Each row below is a small network's average activation on inputs in which a field has the value named, seen along a few directions.
Related values have similar rows: they may be neighbours, one step apart, or belong to one group.
In the rows, zero is written as 500.
Random noise pushes rows far along 17 fixed directions. That doesn't count. These rows show it; they differ only by the noise:
[880 280 741 488 528 628 551 434 459 371 518 610 562 638 830 567 321 726
 608 591 598 378 709 429 751 445 551 167]
[408 817 551 747 622 377 710 222 499 566 568 592 295 139 520 646 464 625
 587 612 509 683 685 481 432 266 405 475]
[487 454 577 559 688 673 440 479 459 520 514 358 449 650 520 664 773 260
 882 617 647 365 750 479 638 659 674 547]
[424 583 561 367 601 328 344 335 590 358 377 629 633 676 369 319 482 427
 433 277 780 582 382 634 489 514 508 497]
[318 719 520 392 682 278 296 391 602 324 467 697 544 634 277 225 569 339
 496 717 594 565 396 623 417 333 555 588]
[315 519 569 622 343 243 407 359 438 463 522 553 504 506 663 514 465 681
 587 327 658 536 452 508 429 426 476 520]
[603 617 511 316 521 378 554 402 676 449 264 519 480 360 384 440 687 355
 290 512 499 554 512 401 542 365 548 355]
[432 587 513 326 212 550 515 422 523 350 546 519 741 721 624 267 341 369
 309 537 414 286 435 671 422 527 601 635]
[510 572 662 526 534 353 611 382 597 380 519 719 892 603 583 314 248 602
 540 379 632 401 357 515 622 436 593 589]
[493 539 619 530 410 742 577 408 566 665 417 859 352 612 660 419 529 406
 502 526 403 395 507 578 663 466 382 862]
[697 514 565 470 833 623 649 581 528 237 594 644 467 540 349 745 474 586
 518 628 388 503 577 356 629 484 301 171]
[627 546 590 428 680 505 470 525 296 361 659 393 456 529 610 393 514 343
 478 667 637 624 577 206 447 447 707 372]
[582 535 742 462 510 730 527 357 599 291 486 578 502 522 525 646 533 626
 513 456 409 561 409 364 491 444 260 696]
[414 488 435 619 720 314 375 253 558 491 386 338 613 261 345 319 480 518
 452 188 698 634 375 262 666 406 693 642]
[340 305 409 253 508 534 481 706 463 456 595 484 603 484 590 644 470 709
 459 513 479 454 393 255 508 417 417 638]
[522 517 531 525 624 414 479 635 433 426 476 744 350 769 397 444 586 312
 705 720 546 520 573 804 455 586 536 279]
[467 533 489 452 200 475 588 655 542 556 432 457 498 565 515 719 580 496
 470 394 482 396 522 707 263 638 277 429]
[366 681 559 227 436 370 834 406 456 390 537 569 773 472 636 489 314 625
 436 372 578 700 375 552 345 490 605 474]
[670 427 680 285 390 495 604 513 502 372 438 514 659 553 669 489 372 665
 528 565 587 611 472 595 359 455 543 381]


J, 11 values:
j8: [395 310 435 522 236 526 522 502 477 344 427 532 421 472 519 332 395 385
 456 484 279 475 372 696 506 502 657 672]
j3: [475 607 393 469 554 268 449 633 540 615 595 495 578 579 359 407 481 375
 505 636 641 388 589 647 368 534 538 341]
j9: [534 508 582 465 807 505 492 353 348 196 701 648 456 544 447 463 359 479
 567 586 582 746 484 436 545 397 549 324]
j7: [404 628 608 594 120 347 330 412 552 764 311 574 365 625 727 413 963 346
 504 379 417 392 469 400 628 556 542 651]
j5: [567 763 414 343 493 569 632 577 611 641 516 342 826 550 346 395 348 640
 338 665 276 518 388 757 293 613 508 356]
j11: [222 631 419 433 485 632 407 325 512 547 536 666 446 687 460 409 548 348
 590 623 417 377 543 788 541 583 522 790]
j1: [522 384 456 582 351 768 312 301 552 365 543 308 321 511 520 831 534 729
 392 334 301 368 626 548 595 592 251 276]
j2: [461 404 444 632 121 336 446 466 541 567 492 347 611 384 607 572 402 583
 522 452 535 347 531 707 329 476 450 527]
j4: [557 487 503 779 312 527 446 401 478 490 469 525 328 446 516 406 400 524
 306 277 364 505 384 480 503 503 352 604]
j10: [494 561 464 373 479 612 330 404 453 818 539 546 175 555 618 489 597 349
 281 414 748 533 729 441 543 510 414 509]
j6: [504 474 504 365 513 528 640 503 678 550 382 767 598 479 482 592 450 683
 464 332 466 575 454 640 664 502 339 476]
The values of J form a star with 5 arms.
Q: Name the neighbours of j5, in listed order.
A: j11, j1
Q: Name the neighbours of j9, in listed order.
A: j2
Q: Name the neighbours of j10, in listed order.
A: j3
Q: Name the neighbours of j8, in listed order.
A: j4

M, 22 values:
m13: [379 436 491 542 554 468 320 514 455 385 462 496 428 595 508 482 721 230
 575 425 593 444 482 371 637 572 612 641]
m9: [532 380 449 658 519 638 535 540 507 604 540 503 445 479 415 388 329 264
 581 543 566 433 597 779 490 607 593 692]
m5: [422 604 581 597 414 761 707 489 362 452 665 450 368 626 626 798 758 183
 706 410 391 408 604 507 435 789 492 638]
m16: [436 444 276 379 633 492 590 334 504 570 390 461 517 302 332 378 307 632
 379 339 522 763 466 661 579 475 629 405]
m7: [679 242 567 403 664 604 543 664 539 356 457 510 569 519 454 467 437 607
 614 623 421 532 375 388 608 519 601 478]
m15: [624 568 558 413 614 635 611 489 544 428 490 523 536 454 428 467 477 364
 491 735 411 472 515 417 521 397 536 594]
m11: [644 599 625 663 546 550 676 720 545 531 533 747 563 568 537 476 615 175
 686 668 466 280 559 431 635 527 525 631]
m10: [512 485 502 400 470 471 546 442 284 570 632 564 568 684 783 368 347 475
 475 543 609 450 583 445 646 518 749 292]
m22: [630 602 675 397 364 668 800 297 378 504 507 483 494 501 798 409 502 347
 356 282 468 622 503 318 573 605 674 627]
m6: [411 361 432 689 551 367 387 737 414 373 656 472 450 377 386 501 437 463
 572 554 503 463 471 470 347 430 500 607]
m1: [426 489 438 531 534 355 740 583 506 908 454 663 586 333 674 553 574 546
 662 420 634 469 557 426 670 486 661 504]
m21: [665 438 586 465 326 537 383 457 519 720 363 413 506 561 726 569 606 572
 414 221 669 479 550 342 657 596 453 388]
m14: [368 286 432 441 434 384 423 547 496 394 504 624 343 432 583 608 613 492
 491 685 457 393 571 520 491 362 476 478]
m19: [549 490 609 452 426 516 391 653 521 642 423 494 531 734 517 444 629 408
 539 440 625 507 414 570 406 622 443 530]
m8: [523 510 533 492 520 381 864 637 440 430 642 813 720 540 504 435 214 444
 433 339 594 560 390 590 459 558 497 505]
m17: [589 402 565 522 457 369 365 393 418 270 543 462 540 587 596 363 378 556
 394 399 608 518 503 405 485 463 520 404]
m20: [529 347 528 579 434 393 498 424 646 324 421 496 474 457 494 657 626 512
 543 328 437 280 528 327 761 500 510 372]
m2: [547 521 513 601 526 564 602 766 380 483 603 510 385 478 499 524 544 455
 481 559 427 598 367 336 329 480 434 612]
m12: [521 411 380 408 488 435 454 471 437 666 403 414 545 536 625 382 421 440
 562 548 681 372 650 612 599 516 744 381]
m4: [585 551 566 709 523 290 365 556 573 494 337 340 462 366 235 542 607 508
 612 488 626 586 556 695 244 528 448 301]
m3: [462 413 500 465 461 406 484 605 461 484 601 431 859 665 610 449 363 545
 556 265 643 305 443 405 619 616 678 479]
m18: [665 446 708 500 432 513 487 426 641 487 290 547 425 564 559 613 687 567
 600 480 589 546 564 567 515 459 421 322]
The values of M form a star with 7 arms.
Q: Name the neighbours of m22, in listed order.
A: m8, m17
Q: Name the neighbours of m2, in listed order.
A: m18
Q: Name the neighbours of m4, in listed order.
A: m6
Q: Name the neighbours of m14, in listed order.
A: m5
Q: Name the neighbours of m7, in listed order.
A: m20
Q: Fewest steps between m15 and m19?
A: 3
